zutu: [-39  42 -52  42 -52 -52 -12 -52]
pap: [-90 -25  -3  -2 -49 -50 -66  30]
lun: [ -5  42 -39 -58 -52   0  -5  41]
Dabi: [-90  -3 -25 -36 -14 -42  -4  25]
Repon: [12  3 21  7 22 14 10 16]
pimaz: [-28   1 -35 -40 -38 -51   2  21]
all lun: [41]
7
start: [ 7 22 14 10 16]
Repon, 3
all zutu: [-52]
2 4 5 7
start: [ -5  42 -39 -58]
lun, 0
start: [-90  -3 -25]
Dabi, 0

Nofum: [-16 -18  29   8 -18 103  30  26  39 -37 106  31 -40 -16]
nusem: [  7 -27  17 -48  16  38  31  27   0  60  26 -29 -17 -61]
kebi: [ -7 -26 -28   8 -11  43  10 -67 -39  95 -75  28  -8  15]
Tagu: [  2   0 -40   7  -5  19  27  23  17  43  -9  12  24  -9]
fir: [-31   0 -17  -4  15 125  -8   5  19  19  39  72  33  33]
Tumeg: [-17   9  46 -10  21 118  51 -21 -22  58 -32 -35 -18  41]
ler: [ 18 -12  11 -81   1 -69  31 -33  11 -14 -76  50  22  15]
vezim: [-28 -22  24  -5  42 -26  14  90 -67  19 -72  -4 -19  -5]
start: [-67  19 -72  -4]
vezim, 8
start: [103  30  26  39]
Nofum, 5

pepiv: [ 10  -6 -29 -89]
fisab: [-72 -72 -72 -27]
kotut: [-28  -5  -5  -5]
figo: [ 16  28 -36 -81]
all pepiv: [-29]
2
all fisab: [-27]
3
all kotut: [-28]
0
start: [ 28 -36]
figo, 1
all kotut: [-5]
1 2 3

femok: [ -2 -10 -29 -14  24   3 -20 -23 -20  17]
resa: [-72 -18 -44   5   3 -65 -69 -16  35   3]
dok: [-10 -27 -14  24 -14 -25 -11 -22 -19 -19]
genil: [ -9 -14  76  38 -84 -23  50  55  26 -22]
zedin: [  1  12  10  26  -9  -2   4   2  -4 -12]
besaz: [ 17  19 -85 -39  96  31 -47 -72 -50 -26]
punat: [ 56   6  43 -11 -20  53  58  25 -18 -32]
gopi: [ 31  19  40 -39  31  32 -47  31 -50  40]
nekap: [-14 -17  -3  -3  -8 -15  -6  -3  -4  21]
Tivod: [ 10 -72   3 -74  11  24   3  41  34  21]
all gopi: [32]
5
start: [41 34 21]
Tivod, 7
start: [-47 -72]
besaz, 6
start: [ 26  -9  -2   4   2  -4 -12]
zedin, 3
start: [-3 -4 21]
nekap, 7
start: [-10 -29 -14  24]
femok, 1

Gebo: [ 27 -25 -26  94  94  94]
veso: [ 33  28 -63  80  -6 -34]
zuga: [ 20  88 -26  64  17 -12]
zevu: [ -6  73 -34 -34 -34  26]
all Gebo: [94]
3 4 5
start: [-34 -34 -34  26]
zevu, 2
all Gebo: [-25]
1
start: [ 80  -6 -34]
veso, 3
all zevu: [26]
5
all Gebo: [27]
0

Ped: [-12 -12 -12  27 -12]
Duze: [ 30 -12 -12  30 -11]
viz: [-11  26 -12  26 -88]
Zifol: [  7 -12 -12  31 -96]
Molos: [  8 -11   8   8   8]
rifo: [  10  -10  -10   36 -102]
teg: [   7  -11  -11   34 -100]
all viz: [26]
1 3
all Duze: [-12]
1 2
start: [ 26 -12]
viz, 1
all Molos: [8]
0 2 3 4
all Ped: [-12]
0 1 2 4

sog: [  79 -125  -23  -21   81   29   31   -3    0   10]
zenud: [26 25 -4 19 17 24  5  5  5 17]
ruba: [  5  -3 -27   0 -23 -68  87 -52  -1   5]
nomar: [-38 -16   9 -12 -17 -22  16 -39  12  21]
Zuz: [ -1  37 -20  -2  26 -12 -26   4   9  -3]
nosu: [-12   6   0   0   6   1   9   3   8   0]
fosu: [ -1  17 -11   3  11  -6 -12  -1  18  -3]
zila: [ -21    0   31   -3   29   81 -125   79  -23   -7]
Mul: [ 10  -5 -23   1 -23 -71  91 -62  16   5]
start: [-21  81  29  31  -3   0]
sog, 3
all zenud: [17]
4 9
start: [-17 -22]
nomar, 4
start: [ -21    0   31   -3   29   81 -125   79  -23]
zila, 0
start: [-12 -17 -22  16 -39  12]
nomar, 3

ruve: [ 40  32  59  26 -55 -53 -28  78 -23  31 -15 -49  64   2  71]
sogas: [-59 -11 -62 -83  30  40 -23 -65  20 -33  33  38 -37  -5 -32]
Far: [ -73  -30  -45   22  -26   33 -106   72   -8  -47  -17   29   -3  -13
  -22]
nekoz: [-92 -47 -70 -23   9  60 -68 -27  27 -56 -12  57  -9  -2 -49]
Gidob: [ 33 -45  31 -45 -56 -56 -56 -56  60 -27  -8  -8  64 -56  85]
start: [ 31 -45 -56 -56 -56 -56  60 -27]
Gidob, 2
all sogas: [-62]
2
start: [ 60 -68 -27  27 -56]
nekoz, 5
all Gidob: [-45]
1 3
all Gidob: [-56]
4 5 6 7 13
all sogas: [38]
11

vupof: [-55 -40  52 -37 -19   6  10  10  -6 -55 -49  69   1 -42 -22   1  35  11
 -55 -53 -46 -76]
matod: [ 40  16 -18   6   5  40  40   5   5  36  17 -28  39  13   1  29 -20 -16
  14  13  15  40]
Tuko: [-71 -58  80 -37   6 -19 -19  10  -1 -55 -87 106 -19 -76 -41  13  14 -20
  29 -16 -74 -98]
start: [-37 -19   6]
vupof, 3
all matod: [40]
0 5 6 21
start: [ 29 -20 -16  14  13]
matod, 15

demub: [  3  35  28 -23 -14]
katev: [-65 -25  34 -30  67]
Pef: [ -1  24  41 -51  59]
Patap: [-31 -73 -19  12  40]
nove: [-29  54 -43 -22   4]
bidu: [-63 -32  13 -18 -56]
Sasot: [ 51 -27 -13   6 -35]
geveb: [-26 -30 -25  34 -25]
Bip: [-15 -49   0  16  17]
ketup: [  47 -124    0  -41   12]
visu: [-42 -41  51  34  51]
vedi: [ 56  -9  -7  21 -57]
all nove: [-43]
2
all bidu: [-18]
3
all visu: [-42]
0
start: [-30 -25  34]
geveb, 1

kapur: [-11 -11 -12   1   4  -3  -4  -8  -4   2 -11 -12   2   4 -12 -11  -7  -9
   3   4  -7   1 -13   1  -1 -12   1   1   4   2 -10 -11  -9 -10   3 -12
 -10 -10 -12  -4   4 -12  -7 -12 -12 -10   3   4   2   5   1 -12 -10]
zufas: [-64 -55 -66 -45  -4   6 -31 -53 -31 -66 -55  -4 -45   6 -66 -64 -46 -46
  16 -45 -45  -4 -66   6 -18 -63 -66  -4  11   0 -49 -55 -46 -53  17 -66
 -50 -52 -66 -31  16 -69 -45 -66 -69 -49   8  20   3  20  -4 -66 -53]
Zelup: [-11  -7  -9  -2   1  -6  -7 -10  -7  -1  -7 -11  -1   3  -9 -11  -9  -6
   3   3  -8  -2 -10   2  -5  -9  -3  -2 -67  -2  -6  -7  -6  -7   3  -9
  -6  -7  -9  -7   1 -11  -8  -9 -11  -6   0   3  -1   2  -2  -9  -7]
munip: [ -35 -110 -104   86   85   60   51    0   51   90 -110  -60   90   55
 -105  -35   19 -106   26   37   23   86  -97  -11   70 -108   84   86
   91   89 -107 -110 -106 -109   28 -104 -108 -109 -105   51   85  -60
   23 -105  -66 -108   91   49   90   68   86 -105 -109]
nid: [-51  12  -7 -44 -15 -58 -60 -59 -60 -38  12 -41 -38  12  -7 -51 -61  22
  25  20 -61 -44 -16  35 -55  -1 -46 -44 -26 -40  20  12  22  15  24  -7
  18  16  -7 -60 -15 -41 -61  -7 -38  19 -31  15 -38   3 -44  -7  15]
Kuga: [-12 -12 -14  -1   2  -4  -5 -10  -5   0 -12 -13   0   2 -14 -12  -8 -11
   1   2  -8  -1 -14  -1  -3 -13  -1  -1   2   0 -11 -12 -11 -12   1 -14
 -11 -12 -14  -5   2 -13  -8 -14   5 -11   1   2   0   3  -1 -14 -12]
all zufas: [6]
5 13 23
start: [-60 -15 -41 -61]
nid, 39
all zufas: [-66]
2 9 14 22 26 35 38 43 51

nuf: [ 10 -24 -43 -12   0  -6   3  -6  30   7]
papom: [  5 -63 -93   5   5   9   6  -3  22  -7]
Reb: [ 8  0  8 -1  0  0 -1 -1 -1  2]
zoler: [ 10  -1 -43 -12   0   9  -2  11  30  -4]
bube: [ 10 -24 -43  -9   0  -6   3  -6  30   7]
all Reb: [0]
1 4 5
all papom: [5]
0 3 4

Fol: [-72  -6  49 -42  13   2  20  37]
gulod: [ -1   2 -24   8  -1  62  62 -96]
Gufof: [-13   1  56 -60   8  50 -40 -27]
Zit: [ 36 -34 -51 -30 115   4 -74 -74]
zam: [ 32  32  32   0   0   0  32 -15]
lapil: [62 62  2 62  8 62 -1 -3]
all gulod: [-1]
0 4
all Zit: [4]
5
all lapil: [62]
0 1 3 5
start: [62 62  2 62  8 62 -1]
lapil, 0
all zam: [0]
3 4 5
all Zit: [-74]
6 7
start: [32 32  0  0]
zam, 1

pobup: [ 13  94  -1 125  94 125 -13 -71]
puf: [ 43 105  13  94   0 125 -34 -63]
rinuz: [ 43 105  13  94   0 125 -12   7]
Sulad: [ 28  14 -13 -45   7 -37 -18 -18]
start: [  7 -37 -18 -18]
Sulad, 4
q: [ 43 105  13  94   0 125 -34 -63]
puf
start: [  0 125 -34 -63]
puf, 4
q: [ 43 105  13  94   0 125 -12   7]
rinuz
start: [-12   7]
rinuz, 6

